These are the activations of a small network on made-up records, seen along a few directions, one row for each record.
Records have a field called Papen. Each example row is followed by its value.
The largest differences between rows may come from other fields.
In the rows, zero is written as 500.
Random noise pushes rows far along 5 fixed directions. That doesn't count. These rows show it; they differ only by the noise:
[420, 884, 345, 441, 528, 362, 342, 329, 373, 468, 513, 321, 460, 382, 605, 623, 429, 555, 422, 576, 456, 454, 349, 257, 444, 457]
[464, 713, 407, 466, 471, 230, 283, 567, 732, 524, 301, 427, 372, 417, 320, 468, 607, 390, 583, 423, 563, 499, 383, 599, 387, 460]
[422, 527, 462, 544, 573, 429, 403, 459, 581, 522, 446, 443, 514, 453, 525, 435, 442, 502, 548, 513, 501, 488, 425, 586, 518, 547]
[464, 597, 341, 458, 545, 498, 614, 445, 432, 475, 540, 379, 453, 461, 573, 613, 491, 525, 389, 476, 528, 425, 433, 474, 477, 427]
[532, 685, 436, 457, 498, 546, 615, 437, 287, 502, 568, 467, 435, 440, 521, 659, 496, 566, 385, 451, 440, 516, 476, 378, 561, 406]
[508, 451, 434, 494, 511, 503, 589, 477, 491, 515, 593, 476, 544, 545, 537, 529, 397, 483, 481, 407, 402, 504, 527, 549, 517, 544]
[383, 541, 449, 555, 591, 370, 315, 457, 661, 521, 393, 414, 513, 435, 522, 389, 446, 484, 584, 544, 536, 469, 386, 616, 487, 566]

[522, 422, 729, 642, 572, 545, 287, 521, 550, 593, 333, 623, 509, 436, 420, 311, 511, 548, 632, 613, 569, 593, 522, 616, 644, 611]
f16
[725, 513, 788, 569, 360, 517, 389, 607, 484, 644, 444, 789, 490, 548, 230, 425, 509, 446, 624, 396, 336, 739, 669, 497, 644, 571]
f13
[645, 540, 562, 447, 421, 595, 719, 629, 306, 543, 493, 637, 343, 431, 296, 687, 636, 504, 411, 275, 454, 617, 568, 573, 623, 355]
f3
[582, 418, 508, 487, 466, 463, 504, 529, 538, 550, 525, 555, 550, 567, 406, 558, 403, 369, 539, 377, 336, 585, 611, 575, 509, 608]
f18
[459, 774, 447, 498, 547, 393, 266, 335, 403, 487, 461, 372, 498, 385, 579, 565, 419, 530, 461, 662, 471, 489, 410, 273, 469, 505]
f7
[423, 676, 359, 490, 637, 492, 432, 398, 436, 482, 386, 297, 382, 334, 600, 625, 546, 538, 348, 685, 692, 380, 352, 429, 459, 413]
f2
[402, 793, 521, 472, 431, 430, 291, 389, 481, 404, 472, 397, 459, 444, 623, 374, 641, 667, 503, 755, 672, 429, 319, 141, 382, 409]
f1
[595, 654, 620, 487, 436, 615, 641, 597, 287, 487, 375, 630, 320, 394, 327, 575, 806, 605, 446, 489, 648, 537, 494, 429, 600, 240]
f15
[569, 761, 545, 434, 341, 355, 303, 422, 384, 469, 591, 529, 572, 548, 485, 526, 429, 503, 558, 491, 307, 566, 534, 181, 424, 536]
f15
[328, 764, 516, 520, 559, 408, 349, 403, 316, 429, 415, 477, 478, 262, 526, 499, 532, 650, 554, 567, 478, 519, 336, 416, 585, 366]
f9
[640, 652, 547, 446, 417, 571, 512, 437, 270, 515, 601, 527, 485, 525, 513, 630, 467, 543, 396, 513, 420, 551, 575, 252, 526, 498]
f16
[487, 620, 460, 514, 534, 468, 430, 503, 556, 484, 339, 434, 395, 410, 481, 495, 650, 523, 439, 648, 733, 417, 386, 457, 434, 390]
f13
[608, 555, 402, 428, 465, 484, 598, 580, 505, 525, 448, 448, 352, 470, 383, 680, 612, 410, 378, 421, 574, 488, 519, 522, 432, 411]
f2
[548, 354, 474, 480, 442, 488, 605, 520, 507, 498, 639, 524, 610, 618, 514, 540, 381, 412, 520, 381, 325, 519, 596, 518, 461, 565]
f4
[453, 466, 479, 521, 500, 325, 435, 723, 836, 511, 164, 502, 320, 404, 222, 413, 808, 355, 615, 435, 752, 457, 391, 818, 399, 349]
f4
[507, 635, 663, 584, 529, 442, 218, 548, 589, 574, 236, 576, 376, 344, 344, 388, 647, 526, 575, 641, 669, 569, 410, 536, 551, 471]
f10
[449, 433, 621, 569, 434, 318, 177, 494, 725, 518, 492, 580, 685, 577, 494, 257, 347, 431, 731, 533, 355, 563, 499, 510, 432, 685]
f14
[454, 564, 211, 383, 571, 616, 880, 459, 291, 350, 565, 304, 391, 462, 637, 786, 638, 550, 231, 530, 696, 280, 459, 399, 399, 248]
f11
[441, 716, 381, 458, 579, 433, 413, 457, 471, 502, 356, 366, 361, 345, 484, 651, 566, 472, 406, 569, 611, 445, 380, 484, 464, 423]
f12
[740, 593, 630, 468, 364, 614, 614, 477, 197, 574, 658, 652, 518, 556, 406, 701, 421, 487, 424, 377, 229, 682, 672, 276, 628, 506]
f7
[555, 636, 499, 501, 508, 528, 443, 474, 475, 555, 465, 469, 416, 467, 507, 555, 525, 521, 410, 594, 586, 486, 469, 397, 487, 481]
f10
[581, 464, 628, 551, 498, 540, 387, 453, 442, 591, 538, 569, 569, 516, 492, 506, 346, 470, 524, 514, 346, 614, 575, 469, 596, 643]
f2
[539, 455, 569, 555, 543, 491, 364, 472, 555, 545, 437, 533, 549, 533, 460, 457, 425, 433, 565, 557, 460, 552, 577, 522, 530, 640]
f5
[571, 627, 443, 431, 430, 455, 418, 412, 433, 486, 608, 423, 544, 568, 588, 577, 400, 487, 426, 546, 443, 469, 522, 271, 396, 570]
f16
[591, 623, 530, 484, 521, 569, 484, 493, 377, 550, 421, 510, 392, 446, 423, 649, 553, 474, 413, 533, 540, 540, 536, 433, 554, 485]
f8
[537, 622, 636, 536, 481, 491, 473, 585, 407, 543, 322, 634, 376, 336, 278, 524, 662, 540, 552, 412, 517, 625, 457, 587, 645, 375]
f6
[384, 717, 631, 611, 643, 510, 261, 447, 424, 580, 258, 512, 379, 239, 457, 446, 571, 628, 553, 632, 614, 560, 315, 567, 692, 461]
f3
[282, 372, 256, 478, 612, 456, 640, 366, 477, 353, 678, 299, 672, 505, 796, 515, 312, 558, 455, 509, 463, 319, 406, 532, 409, 511]
f9
[449, 360, 316, 493, 608, 607, 772, 549, 594, 469, 470, 365, 415, 513, 580, 548, 638, 496, 354, 515, 743, 328, 434, 658, 461, 372]
f7
[581, 649, 521, 485, 492, 587, 564, 492, 352, 483, 414, 500, 373, 434, 456, 573, 685, 583, 394, 591, 675, 470, 481, 364, 522, 350]
f1
[350, 531, 346, 492, 581, 333, 344, 436, 649, 416, 435, 338, 552, 491, 590, 458, 450, 442, 550, 593, 564, 367, 426, 520, 350, 542]
f11
[624, 605, 654, 522, 508, 590, 514, 588, 341, 607, 336, 649, 322, 355, 254, 637, 638, 498, 477, 430, 494, 668, 552, 574, 686, 423]
f12
[467, 527, 568, 537, 543, 512, 440, 485, 415, 527, 453, 537, 487, 388, 476, 511, 472, 548, 518, 476, 463, 564, 451, 566, 610, 509]
f3
[488, 488, 553, 447, 378, 481, 492, 452, 441, 453, 758, 592, 687, 626, 630, 424, 320, 558, 579, 442, 251, 536, 553, 333, 476, 556]
f14
[365, 779, 344, 450, 554, 343, 344, 316, 360, 412, 527, 324, 532, 354, 640, 587, 386, 573, 454, 575, 436, 442, 362, 310, 446, 464]
f6
[521, 457, 364, 457, 532, 467, 431, 369, 523, 499, 646, 357, 635, 636, 668, 603, 237, 387, 430, 547, 382, 438, 576, 386, 380, 724]
f8
[534, 225, 544, 567, 626, 746, 789, 524, 361, 531, 525, 581, 511, 489, 509, 566, 482, 531, 428, 468, 501, 528, 615, 700, 685, 489]
f18
[521, 397, 572, 560, 559, 562, 479, 449, 423, 548, 536, 563, 598, 507, 508, 515, 348, 486, 545, 494, 336, 599, 595, 544, 619, 634]
f18
[572, 614, 326, 357, 386, 421, 666, 468, 343, 432, 692, 440, 518, 540, 508, 724, 415, 456, 384, 303, 306, 501, 558, 356, 410, 440]
f6
[543, 207, 581, 615, 607, 661, 626, 604, 595, 581, 403, 578, 466, 502, 452, 411, 550, 499, 488, 531, 666, 493, 556, 777, 598, 528]
f10
[500, 702, 463, 454, 485, 440, 478, 443, 316, 475, 523, 490, 483, 418, 470, 660, 473, 511, 480, 463, 365, 550, 501, 362, 518, 447]
f17
[451, 887, 428, 447, 462, 330, 288, 501, 566, 466, 291, 390, 320, 393, 420, 493, 733, 517, 501, 617, 714, 406, 325, 346, 367, 329]
f15
[610, 708, 467, 432, 467, 446, 431, 558, 497, 542, 344, 475, 316, 447, 321, 675, 643, 394, 420, 485, 595, 519, 508, 449, 443, 443]
f8
[453, 537, 485, 450, 426, 612, 715, 454, 302, 407, 695, 480, 521, 510, 652, 557, 539, 639, 417, 526, 465, 467, 455, 272, 487, 362]
f4
[492, 232, 423, 548, 623, 545, 590, 561, 697, 502, 393, 442, 498, 560, 490, 459, 533, 396, 492, 535, 675, 404, 557, 748, 454, 566]
f5
[634, 665, 798, 564, 437, 523, 399, 629, 347, 573, 280, 778, 347, 362, 144, 501, 726, 539, 637, 431, 465, 737, 589, 514, 708, 390]
f11
[370, 696, 585, 568, 588, 412, 185, 296, 322, 498, 516, 494, 638, 372, 613, 472, 269, 586, 613, 634, 268, 592, 452, 334, 614, 620]
f17
[398, 570, 528, 513, 493, 383, 434, 538, 502, 462, 407, 544, 490, 379, 410, 452, 563, 528, 610, 417, 469, 536, 411, 599, 539, 413]
f9
[537, 593, 537, 476, 374, 330, 309, 479, 542, 488, 574, 552, 604, 564, 468, 445, 387, 449, 609, 462, 309, 570, 541, 353, 407, 581]
f14
[494, 473, 563, 472, 323, 343, 313, 548, 764, 450, 529, 519, 567, 643, 481, 237, 556, 481, 658, 528, 524, 503, 489, 398, 319, 575]
f1
[425, 567, 357, 424, 439, 252, 386, 553, 758, 485, 488, 426, 523, 579, 441, 484, 474, 338, 599, 351, 401, 468, 463, 582, 341, 547]
f17
[361, 532, 376, 550, 700, 479, 378, 389, 591, 542, 387, 313, 488, 415, 632, 527, 408, 475, 459, 654, 612, 397, 375, 597, 491, 593]
f12
[539, 608, 585, 464, 381, 436, 387, 525, 531, 486, 503, 556, 468, 538, 413, 439, 574, 497, 573, 513, 455, 591, 533, 341, 447, 512]
f5
[426, 520, 509, 519, 476, 505, 488, 531, 609, 435, 439, 466, 434, 462, 551, 355, 684, 607, 495, 663, 738, 423, 369, 420, 410, 382]
f13

Here are new rows. What is Papen for each?
[433, 445, 547, 567, 527, 476, 444, 556, 630, 487, 365, 526, 490, 459, 474, 376, 605, 511, 570, 578, 650, 450, 411, 594, 478, 445]
f14
[578, 526, 587, 487, 378, 416, 425, 550, 514, 486, 513, 597, 540, 565, 398, 431, 524, 483, 605, 434, 409, 565, 575, 436, 461, 518]
f15
[487, 607, 514, 512, 524, 440, 274, 455, 600, 537, 439, 440, 474, 507, 533, 385, 486, 511, 532, 622, 574, 472, 457, 445, 462, 572]
f16
[649, 568, 578, 494, 437, 577, 592, 559, 377, 524, 466, 605, 399, 469, 371, 571, 631, 537, 429, 485, 547, 567, 564, 421, 550, 384]
f13
[351, 478, 346, 537, 687, 556, 668, 492, 465, 440, 343, 359, 395, 312, 559, 568, 636, 581, 390, 563, 769, 346, 333, 681, 534, 325]
f6
[588, 394, 857, 590, 380, 550, 349, 593, 565, 586, 462, 781, 545, 576, 313, 270, 545, 508, 728, 478, 372, 743, 622, 505, 642, 624]
f5
[487, 598, 388, 428, 453, 480, 543, 486, 522, 405, 485, 377, 438, 522, 564, 511, 655, 540, 399, 600, 710, 365, 423, 353, 348, 385]
f1
[468, 421, 430, 525, 625, 524, 513, 459, 497, 542, 470, 429, 510, 460, 542, 582, 398, 444, 457, 508, 489, 482, 509, 620, 536, 585]
f12
[483, 442, 551, 584, 620, 601, 443, 412, 442, 560, 471, 460, 536, 444, 600, 514, 403, 531, 458, 639, 530, 497, 467, 510, 592, 585]
f2
[492, 332, 630, 494, 405, 610, 654, 533, 370, 474, 716, 645, 579, 528, 540, 427, 436, 620, 545, 364, 317, 626, 563, 516, 612, 512]
f3
[523, 603, 581, 543, 523, 494, 447, 592, 554, 547, 274, 568, 352, 432, 309, 489, 703, 467, 557, 510, 640, 526, 482, 589, 553, 410]
f11
[604, 573, 637, 519, 489, 634, 520, 390, 176, 565, 628, 620, 584, 496, 508, 651, 323, 541, 474, 472, 211, 676, 625, 327, 695, 592]
f18
[598, 827, 578, 472, 396, 399, 258, 406, 354, 521, 509, 539, 490, 453, 456, 551, 457, 531, 495, 576, 380, 602, 501, 174, 487, 503]
f13
[544, 552, 597, 510, 398, 255, 247, 570, 643, 550, 420, 616, 541, 485, 274, 406, 438, 388, 708, 315, 288, 669, 544, 601, 500, 608]
f6
[460, 520, 505, 536, 518, 417, 357, 473, 582, 536, 486, 482, 543, 506, 503, 432, 420, 454, 591, 520, 417, 518, 489, 518, 487, 565]
f4
[651, 761, 671, 475, 350, 434, 318, 586, 481, 627, 417, 651, 370, 466, 253, 543, 599, 449, 552, 387, 380, 696, 525, 408, 581, 482]
f2
[336, 648, 358, 459, 558, 470, 583, 392, 313, 379, 558, 376, 513, 371, 653, 599, 487, 621, 427, 524, 504, 400, 353, 405, 492, 354]
f9
[243, 528, 552, 602, 650, 668, 544, 375, 351, 409, 471, 413, 501, 317, 765, 386, 607, 776, 475, 805, 720, 390, 254, 386, 595, 340]
f4
